A small network was trained on invented records. Each row is its activation on one of them, seen along a few directions.
Each row is followed by the record's values for the fields B, G, F, C, K, Z.
A field that a record lacks is left out.
The largest differences between rows may come from other fields.
(in the rows, 500 means zero)
Random noise pushes rows far along 5 fixed directions. That doesn't count. These rows show it; they differ only by the noise:
[491 521 499 513 647 557 464 544 511 618 493 542 526 369 478 594 309 307
 511]
[491 565 572 500 526 588 525 554 462 533 524 548 535 376 481 527 415 406
 531]
[483 396 825 355 545 521 317 804 691 481 382 589 385 558 679 558 357 276
 688]
[306 191  74 442 898 320 814 233 455 820 439 676 589 505 109 495 618 565
 405]
[615 795 605 660 391 816 609 571 320 442 538 351 554 559 512 430 658 719
 588]
[519 542 428 524 536 536 519 471 439 493 461 534 525 382 446 466 484 504
 561]
[530 504 580 481 469 577 531 591 483 419 394 501 458 609 519 396 666 655
 670]

[569 470 325 576 719 556 500 437 538 639 400 408 465 677 527 491 478 580
 470]
B=b1 G=g2 F=f3 C=c2 K=k1 Z=z1
[472 383 569 441 612 445 428 532 536 548 399 502 469 699 665 407 638 568
 466]
C=c1 K=k4 Z=z1
[525 397 478 471 611 576 421 533 630 715 296 276 486 792 664 594 498 675
 433]
B=b1 G=g2 F=f3 C=c2 K=k3 Z=z1
[560 705 600 546 482 607 480 498 356 560 744 582 554 396 452 551 333 337
 347]
B=b2 G=g2 F=f6 C=c2 K=k4 Z=z1
[525 539 623 532 399 602 500 636 463 417 386 462 521 692 630 422 661 700
 604]
B=b2 G=g1 F=f1 C=c2 K=k2 Z=z1
[472 474 405 475 342 522 660 497 500 362 492 434 392 317 253 447 644 622
 628]
B=b3 G=g1 F=f4 C=c2 K=k1 Z=z2
[497 725 738 425 123 665 721 591 313 257 764 639 575 241 371 352 596 478
 550]
B=b2 G=g1 F=f1 C=c2 K=k4 Z=z2
[427 474 625 483 104 457 547 525 500 396 347 365 502 439 654 538 663 720
 514]
B=b3 G=g1 F=f4 C=c2 K=k3 Z=z1
[623 593 410 652 581 490 288 470 535 440 395 507 461 521 670 472 424 482
 593]
C=c1 K=k4 Z=z1
[478 440 407 502 497 434 319 449 497 444 460 540 494 480 551 441 521 582
 503]
B=b3 G=g2 F=f5 C=c1 K=k2 Z=z1
[447 319 628 569 578 426 518 536 673 554 474 623 525 475 480 597 351 314
 575]
B=b1 G=g1 F=f2 C=c1 K=k2 Z=z1
[681 762 319 689 563 665 326 471 402 370 546 398 461 488 561 373 373 509
 561]
B=b1 G=g2 F=f3 C=c1 K=k1 Z=z2
[523 474 545 450 335 552 504 499 352 404 429 558 541 554 574 257 742 619
 524]
B=b2 G=g1 F=f1 C=c2 K=k4 Z=z1
[470 228 480 335 545 313 601 503 584 290 469 751 398 520 359 303 688 609
 678]
B=b1 G=g2 F=f3 C=c1 K=k2 Z=z1
[541 546 492 466 190 492 477 505 395 337 439 439 478 383 514 381 564 747
 580]
B=b2 G=g1 F=f1 C=c2 K=k3 Z=z1
[516 680 526 614 481 644 548 518 436 494 493 383 528 592 493 515 576 598
 571]
C=c1 K=k1 Z=z2
[383 462 850 511 316 555 559 592 565 456 480 549 492 524 610 563 469 439
 563]
B=b1 G=g1 F=f2 C=c1 K=k1 Z=z1
[542 402 350 615 507 468 542 452 500 369 353 445 391 621 453 435 599 706
 697]
B=b1 G=g1 F=f2 C=c1 K=k3 Z=z1
[483 388 398 639 666 378 649 357 557 550 514 659 584 383 384 563 376 327
 481]
B=b1 G=g1 F=f2 C=c2 K=k2 Z=z1
[618 518 479 504 474 485 263 545 638 358 448 491 423 510 644 507 306 441
 664]
B=b1 G=g2 F=f3 C=c1 K=k3 Z=z2
[403 531 440 584 746 544 570 412 466 850 643 477 696 252 388 773 213 224
 214]
C=c1 K=k2 Z=z1
[400 244 501 349 719 351 362 657 724 523 444 637 381 493 397 578 325 275
 620]
B=b3 G=g2 F=f5 C=c1 K=k2 Z=z2
[309 218 399 344 743 307 571 338 614 730 507 619 539 520 301 591 525 406
 441]
B=b3 G=g2 F=f5 C=c1 K=k1 Z=z2
[475 412 180 460 588 428 653 392 420 659 399 337 531 588 306 506 657 704
 467]
B=b2 G=g1 F=f1 C=c2 K=k3 Z=z2
[509 472 601 462 515 483 300 509 512 439 520 536 475 482 629 409 520 452
 515]
B=b3 G=g2 F=f5 C=c1 K=k4 Z=z1
[502 353 642 371 488 494 240 572 571 426 303 371 365 853 761 392 750 704
 597]
B=b3 G=g2 F=f5 C=c1 K=k1 Z=z1
[594 583 453 639 450 586 343 572 525 475 318 314 440 722 651 524 620 774
 595]
B=b3 G=g2 F=f5 C=c1 K=k2 Z=z1
[269 370 417 443 670 430 619 352 457 810 522 528 619 401 410 681 382 383
 228]
C=c1 K=k1 Z=z1
[281 366 813 324 408 496 726 597 433 599 629 564 536 721 569 466 749 690
 375]
B=b3 G=g2 F=f5 C=c1 K=k3 Z=z1
[440 441 677 438 423 459 542 567 580 426 505 611 518 348 449 579 477 435
 587]
C=c1 K=k2 Z=z1
[515 482 612 524 682 540 438 652 625 567 452 493 410 811 621 509 511 465
 623]
C=c1 K=k1 Z=z2
[413 542 688 436 194 487 752 368 499 399 535 552 594 399 437 477 644 627
 508]
B=b1 G=g1 F=f2 C=c2 K=k1 Z=z2
[464 389 540 486 550 427 584 505 558 565 464 531 488 593 526 543 562 578
 560]
C=c1 K=k3 Z=z1
[443 500 490 466 637 587 733 475 353 742 704 518 521 512 149 627 474 454
 347]
B=b2 G=g2 F=f6 C=c2 K=k1 Z=z1
[602 745 394 518 410 664 534 473 332 524 710 395 604 255 375 483 377 482
 325]
B=b2 G=g1 F=f1 C=c2 K=k2 Z=z2
[369 400 507 426 321 494 869 500 511 408 475 535 446 536 242 442 834 747
 620]
B=b3 G=g1 F=f4 C=c2 K=k1 Z=z2
[410 523 693 475 605 612 806 582 447 536 821 606 548 481 264 589 500 369
 502]
B=b3 G=g2 F=f5 C=c1 K=k3 Z=z2
[430 266 442 307 544 321 586 457 566 432 428 604 418 640 385 229 777 723
 633]
B=b1 G=g2 F=f3 C=c1 K=k1 Z=z2
[630 609 435 464 305 593 425 525 475 442 427 331 522 448 561 537 483 537
 622]
B=b2 G=g1 F=f1 C=c2 K=k3 Z=z2
[497 563 797 489 362 567 543 627 467 355 598 595 536 553 650 420 605 553
 514]
C=c1 K=k2 Z=z1
[439 591 453 548 249 563 771 418 359 430 735 499 560 328 362 427 649 634
 419]
B=b3 G=g1 F=f4 C=c2 K=k3 Z=z2
[423 462 300 487 407 280 422 278 442 436 474 630 624  74 485 516 359 423
 368]
C=c1 K=k2 Z=z1
[536 476 719 455 220 424 310 626 584 210 320 529 450 536 756 399 613 645
 680]
C=c1 K=k2 Z=z1

Here are new rows. What are their fields?
[429 279 669 451 537 448 368 746 770 634 409 515 394 548 696 673 362 287
 479]
B=b3 G=g1 F=f4 C=c2 K=k2 Z=z1
[317 268 329 397 503 235 589 299 502 539 415 670 620 278 368 507 531 524
 390]
C=c1 K=k2 Z=z1
[462 360 602 485 594 328 310 581 715 540 427 671 497 384 632 649 231 212
 558]
C=c1 K=k2 Z=z1
[547 642 443 575 373 508 525 439 441 367 513 461 578 366 446 442 569 623
 556]
C=c1 K=k2 Z=z2
[528 433 804 456 290 474 553 673 648 143 468 620 390 538 533 421 496 447
 803]
B=b1 G=g1 F=f2 C=c2 K=k3 Z=z2
[417 365 226 469 440 329 658 389 520 516 462 516 467 462 365 422 753 718
 459]
B=b3 G=g1 F=f4 C=c2 K=k2 Z=z2
[416 422 637 508 449 447 773 410 563 480 635 767 617 354 384 565 457 389
 467]
B=b1 G=g1 F=f2 C=c2 K=k2 Z=z1
[549 582 537 573 389 542 597 595 559 323 536 544 473 356 410 538 524 451
 654]
B=b3 G=g1 F=f4 C=c2 K=k2 Z=z2
[496 479 293 716 746 582 637 418 468 664 424 438 562 783 382 566 655 712
 515]
C=c1 K=k2 Z=z1
[486 368 366 371 749 480 546 570 538 728 443 410 352 735 198 609 549 513
 488]
B=b2 G=g2 F=f6 C=c2 K=k1 Z=z2
[478 795 747 603 162 728 668 442 365 491 640 386 653 194 526 586 392 499
 369]
B=b1 G=g1 F=f2 C=c2 K=k1 Z=z1
[508 519 392 631 725 500 453 425 540 691 460 509 534 567 537 581 430 453
 464]
C=c1 K=k4 Z=z1
[545 403 617 463 666 551 381 683 596 673 577 630 453 554 526 577 265 124
 539]
B=b2 G=g1 F=f1 C=c2 K=k4 Z=z1
[666 636 372 773 638 653 567 439 462 480 518 297 518 564 397 511 480 529
 615]
B=b1 G=g1 F=f2 C=c1 K=k3 Z=z2
[465 653 338 640 443 472 551 228 296 577 554 500 686 345 558 420 554 621
 270]
C=c1 K=k4 Z=z1
[457 494 805 346 422 588 444 637 488 383 648 503 509 637 600 395 652 523
 467]
B=b3 G=g2 F=f5 C=c1 K=k2 Z=z2
[553 565 555 722 693 674 695 566 550 549 501 441 462 827 390 503 588 527
 673]
B=b1 G=g1 F=f2 C=c2 K=k1 Z=z2
[467 365 430 635 524 420 714 316 515 553 435 528 566 691 473 501 675 692
 543]
B=b1 G=g1 F=f2 C=c1 K=k3 Z=z1
[528 535 607 554 467 555 464 567 499 501 465 416 495 591 663 564 484 557
 525]
C=c1 K=k3 Z=z1
[573 663 314 743 770 800 562 495 321 880 575 284 675 654 469 678 408 433
 293]
B=b2 G=g1 F=f1 C=c2 K=k2 Z=z1
[525 465 327 462 443 352 323 410 480 298 287 465 424 574 634 296 629 671
 590]
C=c1 K=k1 Z=z2
